Each row below holds a small network's activations on one record, seen along a few directions.
Records have a field called TESEB. Each example row is followed by its value.
The largest differences between rows may come from other fields.
In the rows, 500 means zero.
Strong random noise was added to every row along 2 fixed directions; ignore it. To show where, here is one row again and again, with new noise each time:
[541 534 424 447 676 415 622 560 511 419 570 469 191 698 433 544 673 561
 595 511 473]
[523 547 387 431 706 385 601 573 514 423 542 443 191 742 408 532 649 541
 628 517 455]
[844 175 752 461 715 577 756 448 429 311 710 800 411 425 497 604 573 704
 300 395 531]
[613 438 476 429 732 423 634 542 489 390 574 537 262 674 416 546 606 578
 547 482 466]

[717 393 480 382 863 397 533 512 414 411 535 596 542 680 361 449 348 501
 510 471 404]	bunob
[476 483 678 594 295 600 540 458 564 532 588 551 458 348 597 521 576 529
 430 488 532]	met
[566 482 299 381 867 259 435 556 462 491 391 399 374 862 333 404 400 450
 640 508 333]	ges
[495 442 573 524 413 547 525 420 551 447 573 536 459 473 521 456 463 560
 403 469 528]	rivo
[588 424 555 574 447 551 608 384 516 424 648 577 381 490 560 500 572 601
 415 492 524]	suke
[568 504 542 508 493 533 542 474 425 466 560 571 527 427 441 546 521 530
 483 469 532]	zufa
[787 298 774 479 597 686 507 539 355 522 699 764 526 153 771 638 682 568
 326 499 500]	supo
[598 240 821 630 201 710 629 370 493 418 610 770 663  83 619 539 484 600
 215 443 648]	guv
[722 375 529 389 724 257 312 501 456 275 438 595 582 521 481 530 314 532
 465 445 500]	supo
[579 580 477 543 592 413 539 515 400 491 601 471 346 614 512 514 656 442
 597 460 486]	zazub
[892 183 806 510 624 645 701 373 420 340 693 818 553 308 571 503 483 684
 200 398 520]	ges
[585 261 652 468 473 540 553 455 438 405 520 716 686 363 485 484 363 580
 342 424 564]	guv
[549 486 449 422 713 430 524 452 505 362 541 459 421 717 428 433 459 545
 528 463 437]	kel
[347 831 240 452 496 351 486 582 522 538 468 278 230 724 437 434 647 442
 769 605 462]	sir
[660 247 617 490 516 534 519 427 420 454 456 682 797 329 433 523 243 540
 366 433 478]	sak
[482 449 513 507 458 494 481 529 458 554 427 500 558 445 496 515 454 499
 499 515 482]	bep
[410 582 589 585 144 659 582 436 495 489 527 468 478 244 624 533 645 581
 401 528 647]	bep
[509 428 565 465 511 530 468 409 556 394 502 543 583 510 450 421 298 501
 443 455 491]	rivo
[407 496 525 492 405 509 428 496 553 478 423 464 549 490 434 430 396 472
 482 488 521]	met
[389 620 436 600 297 520 552 512 502 516 596 470 377 515 628 521 703 538
 506 519 570]	lorol
[726 299 615 523 646 605 551 391 447 370 572 689 700 476 497 494 348 522
 407 418 514]	bov
[605 288 619 442 452 585 575 444 393 400 515 615 683 351 468 645 328 622
 384 439 565]	sak
[421 462 506 555 346 567 544 407 560 439 576 522 483 446 529 489 512 596
 426 472 553]	viser
[400 505 515 578 292 600 521 432 539 457 540 506 491 403 552 494 534 575
 372 509 600]	viser
[286 699 304 539 381 402 443 595 539 570 438 360 446 618 496 479 552 386
 696 537 449]	fuzu
[649 331 482 438 720 394 469 455 414 440 415 568 695 552 316 466 246 461
 530 419 407]	zufa
[375 649 397 477 503 399 408 582 558 587 359 309 439 643 450 444 499 403
 680 571 454]	vadi
[438 590 281 515 610 380 423 486 526 506 443 373 421 754 415 438 458 399
 675 541 457]	bov
[370 750 370 538 355 488 534 506 517 524 504 321 298 506 527 481 714 523
 616 572 534]	sir
[615 283 412 408 814 376 473 470 455 419 440 546 580 726 359 442 272 512
 498 441 395]	suke
[497 527 652 561 268 647 575 472 515 526 569 504 466 303 622 528 669 625
 395 504 623]	vadi
[317 592 456 620 188 584 466 501 533 554 441 466 564 333 546 525 543 483
 436 552 591]	fuzu
[618 483 400 441 797 345 473 530 418 461 500 490 496 725 365 455 410 404
 642 467 406]	zazub
[730 336 597 473 671 494 604 393 514 405 656 657 404 598 476 485 414 652
 386 450 423]	kel
[468 695 443 564 479 520 570 492 522 501 593 402 293 537 550 508 714 503
 585 538 470]	bunob
[529 461 547 564 367 603 556 444 508 431 583 633 597 393 562 486 490 535
 410 516 604]	lorol

Which value of TESEB does each new row have?
[376 738 185 450 723 302 373 599 516 583 359 245 331 830 346 427 469 363
 737 595 362]	bunob
[367 543 537 523 334 539 468 484 551 478 478 440 487 453 485 453 532 517
 472 487 568]	met
[361 568 523 551 249 574 465 508 552 532 479 442 448 413 519 459 557 519
 441 510 592]	met
[430 615 490 478 384 532 460 514 582 528 422 391 517 484 470 450 443 460
 560 532 525]	vadi
[554 486 447 541 507 441 579 400 554 442 604 497 319 644 519 470 525 543
 559 498 432]	suke
[777 340 738 569 539 585 732 384 452 376 729 704 349 387 625 542 722 684
 315 437 517]	ges
[417 715 416 455 696 478 422 640 500 724 278 433 446 472 666 525 541 296
 654 452 471]	supo
[650 214 678 470 542 493 544 463 437 401 506 748 698 391 473 470 305 509
 385 434 512]	guv
[409 494 301 396 659 331 426 523 506 435 428 443 495 791 349 406 348 496
 599 496 448]	viser
[374 501 346 397 583 325 394 553 490 449 315 434 583 688 348 390 301 391
 637 505 461]	guv
[619 350 744 500 535 577 575 431 495 436 530 609 655 349 550 529 509 601
 397 458 546]	vadi
[265 632 434 598 209 486 452 510 571 543 419 388 426 441 539 455 553 418
 580 576 547]	guv
[445 668 475 454 459 562 386 556 517 684 492 378 403 377 703 578 751 292
 539 597 455]	supo
[586 378 678 515 427 606 576 424 482 400 641 645 499 407 577 484 516 606
 328 434 588]	rivo
[560 501 555 547 402 594 564 411 450 475 570 556 546 342 488 549 528 597
 424 461 557]	zufa
[516 464 317 449 750 397 417 490 490 466 407 447 585 747 367 434 315 402
 639 476 419]	bov
[536 425 533 523 396 544 492 447 454 480 436 571 686 354 454 519 351 524
 422 495 521]	sak
[568 494 361 421 766 322 519 508 501 444 468 428 341 773 396 418 513 495
 615 501 374]	ges
